Each row below holds a small network's activations on one record, seen along a few directions.
After each row come some of the record's fields: Gosa, Negu, Nad, Nisil, Diz.
A field that a record lacks is written absent.
Other fields move the rows too, some of them a lot.
Random noise pushes rows far along 9 fixed directions. That doesn't count. These rows show it; they differ only by the noise:
[ 241 -142  138  688  -30   96 -200   67  166   -6  200 -353  148 -173
 -201  279   85  430  275 -184 -303]
[-406  254 -145  -26 -318  -23   23 -158 -439 -418   10  117 -333  173
  -47  390 -193   13  114  -36   93]
[ -12  105  164  -67   40  -39  134 -191  -38    2  -10  114 -153 -293
  217 -304  131   65  368 -382  113]
[ 402  -72 -365  102 -326  -13  -26  265  213  138   82  -55  -42 -234
   -9  393 -489  162  203  224 -359]
[  -2 -458  205    7  459 -447   10 -216 -897 -192 -211  -19  164  581
  -64  358  -59 -126 -103  280 -174]
[ 294 -336  -52  231  -11 -137    3  282   98  250   -4  -67  240 -127
  323  -36   17  215  162  190 -322]
[ 714 -334  230 -308  162 -464   70 -456 -668 -454  -31  145 -196  156
 -315  559 -597 -608 -106  -34  -81]
[ -69 -188 -349  -81 -262   -4  218  -29 -265 -382  -27  271 -405 -295
 -287  391 -321 -247  530   67 -248]
[  20 -146   56  684  -18 -258  225 -191 -249 -553  -95 -179  -41 -132
 -148  249  -21  155  385 -113 -382]
[ 164  437  275  -81 -121   29   82 -354  157  117   94  -96 -206 -230
  305 -285  -11  276  124 -568  255]
[  20  162 -135  379 -402  -39 -239  204  -18 -402  186   60  -63 -126
  -52  435 -199   38  164  -49  -61]

[ 160 -109  490  586 -382    3  -68 -183   14 -710  361  -86  -57 -172
  -21  103  378 -159   -7 -477  -43] -> Gosa=v2, Negu=g2, Nad=k2, Nisil=c1, Diz=e1
[-255  -24 -351 -200 -135   80  176  219   76  268 -184   97   73  211
  270  -57 -167  132 -304  549  -41] -> Gosa=v5, Negu=g3, Nad=k1, Nisil=absent, Diz=absent
[-619  587   20  287 -327 -204  502 -441  -76 -449 -178 -136 -373 -151
  287 -140   47  235  235 -267 -102] -> Gosa=v1, Negu=g2, Nad=k1, Nisil=c1, Diz=e1
[ 693 -713  466  519  -28 -384  148 -150  131 -220  137 -425  261   41
 -153  244   43 -260 -450  161 -617] -> Gosa=v5, Negu=g1, Nad=k1, Nisil=absent, Diz=absent
[ 604 -592  138 -168   27  204  -85  100  183  258  227 -100   75  -84
 -112  -65  178 -199 -202   58 -115] -> Gosa=v1, Negu=g2, Nad=k1, Nisil=c2, Diz=e2
[  60 -624  129  380  439 -307  622 -223 -100 -297 -332 -174   53 -258
 -280 -344  320 -207  454   45 -722] -> Gosa=v2, Negu=g1, Nad=k2, Nisil=absent, Diz=absent
[ 165 -194 -105  256  304 -720 -207  551 -400 -434 -168  303  375   61
  332  -11   49 -427  150  275 -242] -> Gosa=v4, Negu=g2, Nad=k1, Nisil=c5, Diz=e1
[ -34  335   99  154 -385  -49  115  133  621 -138   82  245  -39 -627
  353 -431  135 -142  129 -243  144] -> Gosa=v2, Negu=g1, Nad=k1, Nisil=absent, Diz=absent
[ -50 -166   26 -669  188 -221   96 -122 -345 -111  -93  341 -217   81
  -67 -232   19 -641  -78   31   55] -> Gosa=v2, Negu=g1, Nad=k1, Nisil=absent, Diz=absent
[-109 -131 -393 -131   93 -262  221   79 -286 -204 -336  472  -76 -254
  -13  125 -413 -320  422  307  -35] -> Gosa=v1, Negu=g3, Nad=k1, Nisil=absent, Diz=absent
[ 148 -139   11  149 -243  127  140  -21  339  121   27 -158  100 -159
   47   -5  -67  103 -125   46 -176] -> Gosa=v2, Negu=g1, Nad=absent, Nisil=absent, Diz=absent
[-464  576 -154 -107 -163  -75   82  129  136    7  -54  203 -131 -212
  369 -297   26  129  220 -122   81] -> Gosa=v2, Negu=g2, Nad=k1, Nisil=c1, Diz=e1
[ -58 -612 -210 -442  447   39  -65  195 -329  325 -132  107   90  347
 -300  122   -8 -268  -10  481 -191] -> Gosa=v4, Negu=g1, Nad=k1, Nisil=absent, Diz=absent
[ 648  386 -193 -540  -56 -153  253  -10  560  377 -144   78  -55 -338
  361 -511 -494  -50  -46  -53  122] -> Gosa=v2, Negu=g1, Nad=k2, Nisil=absent, Diz=absent
[-552  343   47   24  -40  -22  482 -426 -290 -357 -259  -80 -340   16
  294 -459  340  211  186 -344  187] -> Gosa=v1, Negu=g2, Nad=k1, Nisil=c2, Diz=e2
[ -16  100  287  433 -576   55  -40   -6  315 -360  241 -127   35  -26
  394  -94  233    3 -418 -197  239] -> Gosa=v1, Negu=g1, Nad=k1, Nisil=absent, Diz=absent
[-122 -389  274  226  104   42 -137 -105 -366 -143   -5    2  240  415
  128   68  254   16 -373  137  252] -> Gosa=v1, Negu=g3, Nad=k1, Nisil=absent, Diz=absent
[-165 -831  424  555  312 -115 -182  296 -345 -364  -16  192  508   26
  208 -257  849 -214  -13  104    7] -> Gosa=v1, Negu=g2, Nad=k1, Nisil=c2, Diz=e2
[-170  -50 -149  -77    9  -80  -44   45 -334 -156  -49 -127   19  603
 -309  428 -226  -67 -385  454 -118] -> Gosa=v2, Negu=g1, Nad=k2, Nisil=absent, Diz=absent
[ -40   -2   -3  396   35 -199 -233  152  -69 -507   -7   50  194  133
 -307  344 -114 -202 -150  207    6] -> Gosa=v2, Negu=g1, Nad=k1, Nisil=absent, Diz=absent
[  99 -268  -94  450   71 -246  -42  367   72 -143  -61   81  261 -121
  187  -77  185  -40  213   76 -269] -> Gosa=v4, Negu=g3, Nad=k1, Nisil=absent, Diz=absent
[-149 -616 -110  -34 -525  130   31  408  -70 -287  178  215  -15  139
  306  -30  421 -357 -374  390 -142] -> Gosa=v2, Negu=g2, Nad=k1, Nisil=c2, Diz=e2
[  88 -464 -530   87 -458  478  219  174  174  145   95 -243 -178   21
 -202  365 -149  283  -18  458 -317] -> Gosa=v1, Negu=g2, Nad=k1, Nisil=c2, Diz=e2
[-369   99 -358  185 -672  -22  260  147   -7 -435   -5   11 -216   57
   71  296 -183   17  -39  221 -165] -> Gosa=v4, Negu=g1, Nad=k2, Nisil=absent, Diz=absent
[ 262 -384  -17  -99  116  -67 -104   26 -271 -166  -32  200  119  141
 -112  257 -153 -276 -126  230  161] -> Gosa=v1, Negu=g2, Nad=k1, Nisil=c2, Diz=e2
[ 433  363  211 -539  337   58   46 -286   88  198   73  105 -209 -298
  -94 -502  -48 -135  286 -630  366] -> Gosa=v1, Negu=g2, Nad=k2, Nisil=c1, Diz=e1
[  67  -56 -397  257  -74  -57  397  175  171  165 -220 -276   46   87
   27   -3 -200  354  -12  404 -533] -> Gosa=v2, Negu=g3, Nad=k2, Nisil=absent, Diz=absent
[-245  298 -313 -185  302 -400  123  151 -451 -266 -446  471   38   80
  214 -284 -185 -208  222  159  286] -> Gosa=v1, Negu=g3, Nad=k2, Nisil=absent, Diz=absent
[ -57 -125  376 -138  106   67 -157 -252  -96 -108  234  -11 -172  -14
 -440  118  201 -335   -3 -320   82] -> Gosa=v1, Negu=g1, Nad=k1, Nisil=absent, Diz=absent
[-104  333 -321 -212 -313 -433  481  -32  -61 -258 -333  216 -181  -44
  373  -65 -480 -182  -36  195    0] -> Gosa=v4, Negu=g1, Nad=k2, Nisil=absent, Diz=absent
[   5  105 -322 -131  182 -169  409 -169 -268  223 -378 -128 -114  192
   62  -30 -372  298  149  214 -174] -> Gosa=v1, Negu=g3, Nad=k2, Nisil=absent, Diz=absent
[ -49 -367   34  142  544   14   14   30  -92  434 -194 -148  339  242
  -22 -207  219  301    0  210 -145] -> Gosa=v2, Negu=g3, Nad=k1, Nisil=absent, Diz=absent
[-632  627  -75 -616 -118  406 -144 -179   30  449   27   17 -233  363
   21  -20 -112  273 -254  -12  579] -> Gosa=v1, Negu=g1, Nad=k1, Nisil=absent, Diz=absent
[ 234 -446 -230 -243 -177  -99  180  -13 -194  159 -135 -216   62  578
   86  325 -372  -87 -592  645 -364] -> Gosa=v2, Negu=g1, Nad=absent, Nisil=absent, Diz=absent
[ -30 -183   40  571 -504   97   -4   50   98 -418   92 -230   25  166
   -1  277   89   21 -331  173 -211] -> Gosa=v1, Negu=g1, Nad=absent, Nisil=absent, Diz=absent
[ 483 -458  231  -62 -310  -61  291  -71  234  118  115    6   -2 -321
  473 -230  149 -172   -4  -47 -222] -> Gosa=v1, Negu=g2, Nad=k2, Nisil=c1, Diz=e1
[-497 -112 -279 -326  114  273 -242  218 -140  580    6  -41  -78  200
 -151  266  123  283  250  233 -184] -> Gosa=v4, Negu=g2, Nad=k1, Nisil=c2, Diz=e1
[ 184  307 -186 -488 -164  277 -462   13  -81  150  228 -105 -217  362
 -519  582 -523 -164 -364   39  172] -> Gosa=v1, Negu=g1, Nad=absent, Nisil=absent, Diz=absent
[ 900  491  287 -606  -41  -91  125 -340  785  661  177 -126 -201 -649
  227 -432 -438  -71  -64 -527    7] -> Gosa=v5, Negu=g2, Nad=k1, Nisil=c1, Diz=e1
[ -79  901 -145  222  -75    5  -94 -127  366   32   89 -282  -78 -105
 -192   68 -294  466  131 -296   67] -> Gosa=v2, Negu=g2, Nad=k1, Nisil=c1, Diz=e1

Here are new rows. What are their fields?
[-292  318 -104    9   17 -350  249 -341 -409 -505 -190   71 -374  -99
 -117  103 -187 -129  425 -188 -148] -> Gosa=v1, Negu=g2, Nad=k1, Nisil=c1, Diz=e1
[-379 -144 -263   22  -51 -149  615 -216 -156   56 -398 -131 -117  153
   32   98 -216  177    4  500 -340] -> Gosa=v1, Negu=g1, Nad=k1, Nisil=absent, Diz=absent
[ 216 -344  244  -71  153   85   -4 -106  158  347   40  -96  150 -100
   81 -163  230   60 -133  -29  -24] -> Gosa=v2, Negu=g2, Nad=k1, Nisil=c2, Diz=e2
[ 433 -403  134  554  -67  -24  -83  200   66 -223  193 -187  171  -96
  -85   86  214   66  167  -78 -314] -> Gosa=v1, Negu=g2, Nad=k2, Nisil=c1, Diz=e1
[ 500 -245 -273 -202  255 -378  313  181   -3 -196 -274  408  103 -358
  154 -347 -251 -454  238  222  -52] -> Gosa=v1, Negu=g2, Nad=k1, Nisil=c2, Diz=e2
[-231  185   23 -327  265 -114  345 -459 -167  192 -328  -84 -106  245
  -33  -86 -268  156  -71  126   94] -> Gosa=v2, Negu=g1, Nad=k1, Nisil=absent, Diz=absent
[-489  119 -261  -89 -133  202  217  211    7  107 -150   76  -54  104
  334 -405  217  299  104  121  194] -> Gosa=v1, Negu=g1, Nad=k2, Nisil=absent, Diz=absent
[-195 -372 -309   89 -280 -119   57  314 -415 -135  -23  -76  125  625
  123  446  -89   55 -356  725 -375] -> Gosa=v2, Negu=g2, Nad=k2, Nisil=c1, Diz=e1
[ 346 -203  353  135  384 -300  137 -419 -220 -230   17 -158  -84 -116
 -327   29   53 -233  219 -304 -237] -> Gosa=v1, Negu=g2, Nad=k1, Nisil=c1, Diz=e1
[-182   93 -186  -22  469   59  461 -357 -102  167 -356 -234 -184 -185
 -302 -209  -42  369  500 -113 -193] -> Gosa=v1, Negu=g2, Nad=k1, Nisil=c2, Diz=e2
[-132  -32 -120  202 -615  116  123   60  229 -201   74  120 -191 -338
  318  153   45   98  185  -82  -59] -> Gosa=v4, Negu=g2, Nad=k1, Nisil=c2, Diz=e1
[-326  418  -24 -422  345  -21 -319  -79 -269  418  -32   14   96  328
 -198  248 -274  156  -34   70  188] -> Gosa=v2, Negu=g2, Nad=k2, Nisil=c1, Diz=e1
[ -19  -42   68 -112 -262  295 -316  156  270  408  186  -62  148  194
   45  243  -68   71 -521  234  184] -> Gosa=v1, Negu=g1, Nad=k1, Nisil=absent, Diz=absent
[ 229 -313  273  328 -314  120  247  -21  207 -102  182 -241   12  -30
  314 -322  467  178 -140 -157 -183] -> Gosa=v2, Negu=g2, Nad=k2, Nisil=c1, Diz=e1
[-383  421 -242 -146   63  367 -585  486  429  632  189   81  210 -148
 -155   10   12  240  194  -14  234] -> Gosa=v1, Negu=g1, Nad=absent, Nisil=absent, Diz=absent
[-443  388  -60  -79  -54  110  -77 -161 -353 -509   -6  198 -311   64
 -263  213   49  -93  255 -326  335] -> Gosa=v4, Negu=g2, Nad=k2, Nisil=c2, Diz=e2
[-144   73  -42 -467 -702  859 -515   16  268  418  585 -156 -407  259
 -424  647  -71   63 -403   -5  276] -> Gosa=v1, Negu=g1, Nad=k1, Nisil=absent, Diz=absent
[-177 -403 -352  230 -395 -231  757   83  143 -333 -307   70 -156 -369
  394 -410  137 -184  333  279 -611] -> Gosa=v1, Negu=g1, Nad=absent, Nisil=absent, Diz=absent
[ 710 -168 -107  -71 -416   66  -24  235  474   -7  176  156   -3 -321
  223  100 -358 -293 -241   84   14] -> Gosa=v4, Negu=g3, Nad=k1, Nisil=absent, Diz=absent
[ 170   28  -65  127  -23   80   67  -77   18 -206    1  148 -187 -367
 -269  -21 -113  -90  415 -265   49] -> Gosa=v1, Negu=g3, Nad=k2, Nisil=absent, Diz=absent
